A small network was shown many inputs. Here are its activations along a few directions, one row for each input.
In each table, some parts of the input vary, and every possible input appears once, in random order.
A made-up example of a description, with smaller parts first: one of 2 separate values, together with either a single point or one of 11 places along a line or (one of 5 places around a ring, together with one of 6 places along a line).
Shared parts are said once, and a part with two or three values counts as separate values.
In the rows, 128 means zero.

Other details of the inputs shift rows strongly along two fixed directions, in all tables alike. That doesn't count.

A family of inputs:
row 1: [126 120 125 134 137 126 137 141 119 133 130]
row 2: [136 140 132 129 129 127 130 133 135 127 127]
row 3: [134 121 124 130 134 132 139 139 120 133 127]
row 4: [132 138 136 129 126 131 128 130 131 125 130]
row 5: [104 134 112  95 114 126 111 143 130 105  83]
row 6: [129 128 126 125 136 131 131 115 127 130 133]
row 7: [130 133 122 127 137 124 131 116 127 138 128]
row 8: [132 129 131 124 122 124 127 130 129 125 141]
row 9: [134 126 118 133 134 134 136 136 120 135 128]
row 10: [129 143 131 133 126 129 124 126 130 129 131]
row 11: [131 141 132 131 127 132 126 128 132 125 132]
row 12: [130 136 137 130 132 121 130 136 134 126 128]
row 13: [131 131 126 126 123 125 124 128 129 126 142]
row 14: [131 124 131 122 140 123 136 123 130 130 128]
row 15: [127 137 145 127 111 155 117 119 131 135 136]
row 16: [133 132 123 134 125 129 134 125 138 130 127]
row 17: [130 127 132 134 122 132 134 123 134 126 128]
row 18: [121 124 134 136 126 125 134 126 134 125 132]
row 19: [125 126 140 132 108 155 123 112 134 137 133]
row 20: [100 126  96 103 116 130 115 140 111 121  84]
row 21: [130 125 131 123 135 130 133 117 127 130 131]
row 22: [129 135 140 130 128 127 129 132 132 122 131]
row 23: [133 130 122 124 139 128 133 119 131 133 129]
row 24: [127 144 131 135 126 128 124 125 128 131 131]
row 25: [132 121 127 131 135 129 139 141 119 133 127]
row 26: [197  59 142 194 157 117  16 115 127  89  80]
row 27: [127 136 135 132 133 120 129 136 134 126 130]
row 28: [132 146 127 134 129 124 125 128 132 133 127]
row 29: [121 118 129 135 134 130 136 137 115 131 133]
row 30: [127 126 121 136 130 135 132 130 114 136 131]
row 31: [136 128 128 123 127 119 129 135 133 126 137]
row 32: [129 120 127 132 135 127 139 141 119 133 128]
row 33: [134 137 136 129 131 123 131 136 135 125 127]
row 34: [126 120 134 130 115 162 125 123 115 142 136]
row 35: [129 120 128 131 132 136 137 136 117 130 131]
row 36: [133 145 127 133 129 126 126 129 133 132 128]
row 37: [126 125 135 126 125 119 127 133 128 123 142]
row 38: [132 128 117 135 133 131 134 134 118 139 127]
row 39: [129 130 127 135 122 133 133 121 135 127 130]
row 40: [134 127 127 122 138 127 135 120 130 132 127]
row 41: [134 128 131 123 127 117 129 136 133 125 137]
row 42: [128 128 138 122 108 149 114 118 129 135 146]
row 43: [123 125 133 127 127 118 126 133 128 123 144]
row 44: [133 125 129 122 139 125 135 122 131 131 128]
row 45: [126 134 141 131 129 125 129 133 131 123 132]
row 46: [129 126 133 133 123 131 136 125 135 125 129]
row 47: [127 129 125 127 135 129 129 113 125 134 132]
row 48: [100 122 109  91 111 115 108 144 126 105  93]
row 49: [104 139 106  97 113 128 108 139 130 108  84]
row 50: [131 134 122 137 125 127 133 122 136 133 126]
row 51: [127 124 136 134 124 128 136 125 134 124 129]
row 52: [125 125 130 135 129 122 135 129 137 127 128]
row 53: [131 136 138 129 128 130 129 131 132 123 131]
row 54: [103 127 106  98 107 129 119 134 133 109  82]
row 55: [134 135 121 127 125 119 124 129 131 132 137]
row 56: [124 124 139 121 120 155 122 106 127 141 136]
row 57: [133 136 121 128 125 117 124 128 129 134 137]
row 58: [124 124 136 135 124 126 135 126 134 125 130]
row 59: [125 123 130 126 143 120 133 123 130 131 130]
row 60: [137 130 127 123 125 121 128 133 132 128 137]
row 61: [123 134 139 132 130 124 127 133 131 123 134]
row 62: [125 131 125 129 135 127 129 112 123 136 131]
row 63: [127 119 131 132 132 133 138 137 116 130 131]
row 64: [128 127 129 126 130 114 127 136 132 126 140]
row 65: [130 122 127 132 130 137 136 134 116 132 130]
row 66: [135 123 123 131 133 133 138 138 120 135 127]
row 67: [130 135 123 138 125 125 131 122 135 135 125]
row 68: [136 133 122 125 126 122 126 131 133 128 138]
row 69: [128 123 131 123 141 121 135 124 130 131 129]
row 70: [129 123 133 123 136 129 134 119 127 128 132]
row 71: [131 132 121 126 138 125 131 116 129 137 128]
row 72: [126 133 126 139 122 129 130 118 131 132 128]
row 73: [121 121 134 126 140 124 132 120 126 128 134]
row 74: [124 118 131 133 133 131 137 137 115 130 132]
row 75: [128 134 125 129 122 121 122 124 126 131 140]
row 76: [124 121 135 125 138 125 134 120 126 128 132]
row 77: [133 128 129 132 126 127 137 128 139 127 125]
row 78: [129 126 132 134 127 123 137 130 137 127 126]
row 79: [126 127 121 137 130 134 132 129 113 138 130]
row 80: [129 124 122 134 131 138 134 132 116 132 132]
row 81: [131 127 132 124 124 123 127 131 130 123 141]
row 82: [127 122 135 123 137 127 134 120 127 128 131]
row 83: [ 98 122 113  91 107 121 107 140 124 102  96]
row 84: [127 132 126 137 122 130 131 119 133 131 129]
row 85: [129 133 125 128 122 123 123 125 127 129 141]
Each input here is: one of 5 separate values, together with either a single point or (one of 2 separate values, together with one of 8 places along a line).
Q: Changing only the choice among 5 separate values turns row 53 into row 35. The same change can be made to row 4. Which row results?
A: row 65
Q: Changing only the choice among 5 separate values turns row 76 into row 37. The same change can be made to row 82. Which row results?
A: row 83
Q: Change only the choice among 2 separate values in row 84. List by row number the other rows that result.
A: row 50
Q: Change only the choice among 5 separate values in row 47. List by row number the other rows that result.
A: row 10, row 30, row 84, row 85
Q: Change only the choice among 2 separate values in row 64. List by row number the other rows that result.
A: row 43

A family of inputs:
row 86: [145 100 113 135 139 110  66 129 123  98  81]
row 87: [157  98 129 157 143 114  79 131 128 103 100]
row 88: [137 108 137 133 112 146  46 102 136 101  88]
row 89: [224 123 181 228 176 114 145 119 139 162 219]
row 90: [ 74 146 102  77  99 130 146 152 119 120  98]
row 91: [ 77 145  95  71 108 114 150 144 130 116  97]
row 92: [ 76 152 114  76 105 140 179 146 124 131 117]
row 93: [160 102 125 154 142 112  75 132 123 105 104]
row 94: [226  72 158 226 176 114  35 115 126 111 123]
row 95: [155  93 129 153 149 111  80 124 129 106 100]
row 96: [138  97 119 140 138 124  66 124 118 104  77]
row 97: [ 77 143  97  70 111 114 152 140 129 116  95]
row 98: [136  86 122 132 139 111  67 136 116  91  91]
row 99: [147 141 158 154 153 116 192 122 140 158 196]
row 100: [ 71 136 108  73 106 119 154 148 126 109  98]
row 101: [ 78 158 105  79 109 119 180 141 138 129 114]
row 102: [141  91 115 132 141 108  67 130 122  97  85]
row 103: [ 76 144 100  76 101 118 150 155 129 113  97]
row 104: [147  94 135 157 119 166  64  91 120 125 105]
row 105: [ 74 142 105  75 103 137 151 147 121 118  94]
row 106: [ 75 168 128  76  76 152 151 129 141 131 133]
row 107: [153 155 145 156 149 123 185 124 137 166 195]
row 108: [150 147 155 156 150 134 189 120 136 167 192]
row 109: [140  93 118 134 142 127  66 122 115 103  80]
row 110: [145 146 157 158 117 170 172 100 128 177 207]
row 111: [152 146 154 151 152 133 189 117 131 167 193]
row 112: [ 70 141 104  74  80 169 133 112 120 136 104]
row 113: [ 77 152  93  76 110 125 149 138 127 120  91]
row 114: [ 76 150 113  76 103 138 176 151 121 133 121]
row 115: [151 146 152 151 150 130 185 123 131 168 198]
row 116: [ 79 163 104  80 108 123 176 141 136 134 112]
row 117: [151 152 154 160 143 130 188 127 133 164 194]
row 118: [140  99 115 137 140 121  65 122 115 104  79]
row 119: [ 78 148  95  73 110 115 152 139 131 116  93]
row 120: [154 155 147 159 145 126 185 131 135 163 198]
row 121: [141  91 117 134 136 110  66 138 120  94  88]
row 122: [143  95 115 137 135 111  66 137 122  94  85]
row 123: [ 78 150  98  76 107 119 153 141 134 117  88]
row 124: [150 145 157 156 142 134 186 134 130 165 199]
row 125: [155 156 146 155 148 118 184 125 139 167 195]
row 126: [141  92 121 138 136 113  70 136 124  93  81]
row 127: [149 162 167 147 122 147 163 100 149 165 207]
row 128: [152 144 154 150 150 133 187 122 130 168 197]
row 129: [132  91 127 141 103 166  51 108 112 113  90]
row 130: [ 81 164 101  77 110 118 177 138 134 131 114]
row 131: [142 139 157 142 112 150 115 107 143 132 152]
row 132: [ 70 135 107  72 104 118 151 154 124 110 103]
row 133: [140  90 120 137 133 111  67 141 121  94  86]
row 134: [ 80 165 101  77 110 121 175 138 133 134 115]
row 135: [216  65 161 222 155 160  22  73 117 129 132]
row 136: [150 144 157 154 150 136 191 120 135 167 191]
row 137: [221 125 180 230 179 125 148 113 139 165 216]
row 138: [ 76 153 108  74 106 135 173 148 121 133 124]
row 139: [136  88 121 132 145 109  70 124 120  94  84]
row 140: [152 144 156 152 146 135 187 129 127 164 199]
row 141: [151 151 149 154 148 125 184 122 131 169 197]
row 142: [ 73 148 109  70 113 115 177 143 128 127 126]
row 143: [133  92 127 142 106 168  54 102 115 112  86]
row 144: [155  98 127 154 142 123  71 130 114 111 107]
row 145: [156 102 125 158 147 122  77 122 127 111  96]
row 146: [157 155 152 161 144 120 191 130 142 158 191]
row 147: [153 109 146 147 116 144  52 108 132 108 117]
row 148: [ 76 149  98  79 100 128 147 154 125 118  96]
row 149: [140 108 135 132 115 143  44  99 133 101  90]
row 150: [159 102 125 154 142 115  72 133 122 109 105]
row 151: [ 79 162 105  80 101 124 173 154 131 131 119]
Q: Changing only one part turns row 126 into row 95. The same change can be made to row 117. Which row results?
A: row 96
Q: Changing only one part turns row 130 into row 146. The same change can be made to row 135. Which row results?
A: row 143
Q: What is each input in this table made of?
A: one of 6 places around a ring, together with either one of 2 separate values or one of 9 places along a line
Q: Start at row 139 and move only the place on the line of 9, one step at a time. The first step leads to row 97. Which rows follow, in order?
A: row 119, row 130, row 134, row 113, row 118, row 109, row 111

A family of inputs:
row 152: [185 102 154 181 152 125  81 103 133 128 148]
row 153: [111 117 109 114 114 139 100 129 117 115  89]
row 154: [ 80  93  90  73  94 130  27 133 116  64  13]
row 155: [160 125 145 164 146 139 135 111 129 150 157]
row 156: [157 119 152 163 144 139 136 115 124 148 168]
row 157: [190 108 157 187 147 127  79 114 133 127 152]
row 158: [159 135 149 163 135 132 129 116 139 142 161]
row 159: [194  90 139 191 190  85 107 143 122 121 139]
row 160: [ 86 155 122  92 108 143 195 139 126 148 145]
row 161: [ 84 173 119  84 102 137 185 127 142 144 139]
row 162: [160 127 157 163 139 131 136 120 137 140 167]
row 163: [ 81  86  79  74 102 134  33 130 105  72  10]
row 164: [ 91 168 109  86 134  85 211 165 139 131 140]
row 165: [ 53 194 110  57  86 146 238 146 130 163 163]
Q: Changing only one part turns row 162 into row 160. The same change can be made to row 154. Which row results?
A: row 156
Q: What is each input in this table made of?
A: one of 2 separate values, together with either a single point or one of 6 places around a ring
